[[ 228 -522 -200  222 -547  -59 -448]
 [-536  334  655  281  863 -127  576]
 [-156  280  809  324  492  873 -305]
 [ 144 -374  333  764   95  162 -406]
 [-154 -107  735 -310 -524  -12 -428]
 [-236 -192  127  607 -548 -270 -522]
 [ 126 -180  867 -335   48   -3  217]
 [ 243 -445  594   63 -591 -145 -384]
 [ 650   55 -170  852  -91   21  308]]
Counting starts at 0.
The entry at row 1, column 0 is -536
The entry in the bottom-left corner: 650
The top-right entry is -448
The entry just left of -374 is 144
The entry at row 2, column 0: -156
The entry at row 0, column 2 is -200
The entry in the top-left corner is 228
Find the bottom-right entry.
Answer: 308
The entry just right of the largest entry -> -305
Find the bottom entry of the column that holds the largest entry.
Answer: 21
Find the entry just left of -180.
Answer: 126
Find the entry in row 0 and column 1.
Answer: -522
The entry just left of the largest entry: 492
The entry directly below the centre entry: 607
Find the entry directly below the smallest entry.
Answer: -91
Find the entry directly above the centre entry.
Answer: 764
Find the entry in row 1 and column 1.
Answer: 334
The entry just left of the centre entry is 735
Find the entry directly above 873.
Answer: -127
Find the entry directly above the smallest entry.
Answer: 48
The top entry of the column that holds the smallest entry -> -547
Find the top entry of the column that holds the largest entry.
Answer: -59
The entry just right of -3 is 217
Find the entry just left of -384.
Answer: -145
Find the entry directly below 607.
Answer: -335
Find the entry directly above 867.
Answer: 127
The entry just right of 650 -> 55
The entry at row 1, column 2 is 655

Questions about the grid below. Counting starts at 0.
1) Report the entry just left of 4.399.
2) Report the top-left entry.
3) Report the bottom-left entry.
4) Report the entry at row 0, column 1.
5) Report the bottom-right entry.
6) Report the entry just left of -1.111.
7) Report the entry in row 1 and column 0.
4.932, -2.753, -0.500, 2.653
-2.718, -2.052, 5.445, 2.554
-3.690, 4.399, -1.111, -4.953
3.364, -1.337, -1.460, 3.414
3.912, -1.156, -1.947, 2.498
1) -3.690
2) 4.932
3) 3.912
4) -2.753
5) 2.498
6) 4.399
7) -2.718

((0.156, 0.173, 0.203, 0.219), (-0.240, -0.219, -0.055, -0.109), (-0.135, -0.189, -0.017, -0.032), (0.141, 0.131, 0.089, 0.122), (0.076, 0.117, 0.176, 0.134), (0.102, 0.102, 0.158, 0.130), (0.101, 0.127, 0.192, 0.174), (0.034, -0.034, 0.256, 0.163), (-0.247, -0.209, -0.060, -0.126), (0.129, 0.117, 0.197, 0.173), (0.060, -0.038, 0.194, 0.116), (-0.249, -0.178, -0.098, -0.174), (0.035, 0.044, 0.223, 0.156), (0.143, 0.153, 0.181, 0.167))
The entry just left of the largest entry -> -0.034
Which number is the entry just left of 0.176? 0.117
Which number is the entry just left of -0.209? -0.247
The entry just right of the largest entry is 0.163
Which number is the largest entry? 0.256
The entry just left of -0.017 is -0.189
The entry just right of 0.143 is 0.153
The minimum -> -0.249

x =
-4.917, 0.734, -2.224, -2.157, -2.325, 4.566, 1.951, 0.405, -5.671
4.392, -0.563, 3.415, 2.510, 1.858, -4.485, -1.801, -0.255, 4.740
-0.339, 0.253, 0.275, 1.084, -0.201, 0.082, -0.492, -0.055, -0.135
1.876, -3.774, 3.124, -1.975, 3.345, -0.672, -3.932, 3.594, 2.149
1.840, 2.719, -1.618, 2.969, -1.962, -2.978, 2.626, -3.629, 1.332
1.697, 2.875, -1.350, 3.544, -2.576, -2.069, 1.952, -3.761, 1.873
-3.449, -1.103, -3.030, -2.877, -2.421, 4.096, 1.911, 1.285, -4.968
1.218, 3.459, -0.900, 3.699, -1.815, -1.158, 1.795, -3.173, 2.619
0.949, -3.555, 2.948, -1.366, 3.772, -2.198, -2.863, 2.908, 2.958
0.343, -4.225, 3.439, -2.854, 2.693, -1.572, -3.721, 3.609, 1.760
The smallest entry in the last column -> -5.671
Report the top-left entry.
-4.917
Report the bottom entry of the column that holds the smallest entry.
1.760
Report the 3rd largest entry.
4.392
Report the entry directly above -1.158.
4.096
The entry just left of -2.863 -> -2.198
Report the entry just left of the smallest entry.
0.405
Report the third entry in reading order.
-2.224
The third-last entry, reading row by row: -3.721
The entry directly below 4.566: -4.485
The entry just left of -2.877 -> -3.030
The entry just left of -1.366 -> 2.948
Report the second entry, reading row by row.
0.734
The entry just left of the largest entry -> -0.255
Report the smallest entry in the last row.
-4.225
Report the fourth-last entry, reading row by row.
-1.572
The maximum -> 4.740
Report the bottom-left entry.
0.343
Report the entry just left of 0.405.
1.951
Report the entry just left of -0.055.
-0.492
Report the entry just right of -2.854.
2.693
Report the entry just right of -3.449.
-1.103
Report the entry directly below the largest entry.
-0.135
Report the entry directly below 1.332.
1.873
Report the entry directly below 2.969.
3.544
Report the entry directly above -4.225.
-3.555

B = [[0.8, 0.1, 1.0, 1.1, 0.6, 1.9, -1.0, 0.3, -0.6], [0.3, 1.1, 0.9, 0.8, 0.3, 1.2, 0.0, 0.5, 0.6], [1.0, 0.8, 0.2, 1.2, 1.1, 0.5, 1.3, 0.5, 0.9], [0.4, 1.1, 0.5, 0.4, -1.5, -0.4, 1.4, 2.3, 1.1], [-0.7, -0.4, 1.5, 1.0, 1.3, 0.5, 0.6, -0.8, 1.3], [0.6, 0.5, 1.0, 1.0, 0.7, 1.1, 1.1, 0.3, -0.4], [0.9, 1.2, 0.8, -1.2, 0.5, 1.1, 0.9, 0.4, 0.3], [1.6, 0.2, 0.2, 0.6, 1.2, 0.2, 0.9, 0.8, 1.3], [0.1, -0.5, 0.2, 1.4, 0.6, 0.2, -1.0, 0.4, 1.1]]
Read off the entry just left of the smallest entry.
0.4
The largest entry is 2.3
Read off the entry at the centre.
1.3
Read off the entry just right of the smallest entry.
-0.4
The entry just right of the centre entry: 0.5
The entry just left of the centre entry: 1.0
The entry just left of -0.5 -> 0.1
Read off the entry just left of the largest entry.
1.4
Read off the minimum.
-1.5

arr =
-0.077, -1.449, 4.335, 0.673, -2.773, 1.030, -2.800, -1.216, -1.240, 3.510, 7.266
-0.143, 0.030, 0.270, 0.108, -0.190, 0.210, -0.050, 0.190, -0.366, -0.048, 0.177
-0.314, 0.094, 0.327, 0.165, -0.275, 0.202, 0.070, 0.330, -0.634, -0.340, -0.088
0.195, -0.052, 0.945, 0.272, -0.382, 1.384, -0.826, 0.503, -0.536, 1.255, 2.174
The top entry of the column that holds the largest entry is 7.266
The entry just right of -1.216 is -1.240
The 2nd entry on the diagonal from the top-right corner: -0.048
Read off the 1st entry, reading row by row.
Answer: -0.077
The 3rd largest entry -> 3.510
Read off the bottom entry of the column that holds the smallest entry.
Answer: -0.826
The 4th entry from the end, reading row by row -> 0.503
The entry just right of the smallest entry is -1.216
Read off the 3rd entry in reading order.
Answer: 4.335
The last entry, reading row by row: 2.174
Read off the fourth entry in reading order.
Answer: 0.673
The entry just left of 0.210 is -0.190
The smallest entry in the first row: -2.800
Read off the 3rd entry on the main diagonal.
Answer: 0.327
The 3rd entry on the diagonal from the top-right corner is -0.634
Read off the largest entry in the first column.
Answer: 0.195
Read off the entry just left of -2.800.
Answer: 1.030
The 2nd entry, reading row by row: -1.449
The entry directly below 4.335: 0.270
The 2nd smallest entry -> -2.773
The entry directly above -0.382 -> -0.275
Read off the entry directly above 0.202.
Answer: 0.210
Read off the entry just left of 0.272.
Answer: 0.945
Read off the smallest entry in the first column.
Answer: -0.314

M = [-12, 26, 41, 3, -33, 38, -8, 44, 19, -47, 25, 6, -32, 37, -9, 22]
What is the entry just right of -12? 26
What is the entry just left of 6? 25

[[ 19   5 -39  20]
 [-40  28  17 -36]
 [ 21 -34  13  13]
 [ 15 -24 -35  28]
 [-25   4  36 -25]
 [ 13 -29  19   2]
 [ 13   7 -38  20]
 [ 15 -14 -27  24]
 [-28   6  13 -21]
 [-32  24  19 -29]
 [-39  28  14 -26]
 [-27  14  11 -35]
 [-29  36  15 -35]
 [ 13   1 -39  18]
 [ 19 -32  21   5]]
Indices start at 0.
The entry at row 1, column 0 is -40
Read off the entry at row 0, column 0.
19
The bottom-right entry is 5
Read off the entry in row 2 and column 0.
21
The bottom-left entry: 19
The entry at row 0, column 2 is -39
Read off the entry at row 1, column 1.
28
Read off the entry in row 2 and column 2.
13
The entry just right of 1 -> -39
The entry just left of -14 is 15
Read off the entry at row 0, column 1.
5
The top-right entry -> 20
The entry in row 2 and column 1 -> -34
Read off the entry directly above 11.
14
The entry just left of -24 -> 15

Read these off the row that follows.
1) The last entry?
2) The entry just right of the centre entry?
3) The 3rd entry from the left?
4) The 2nd entry?
5) The 2nd entry from the right?
6) The first entry from the left?
2,38,-40,-37,-35,31,-40,-5,-1,-35,-36,31,-34,-7,4
1) 4
2) -1
3) -40
4) 38
5) -7
6) 2
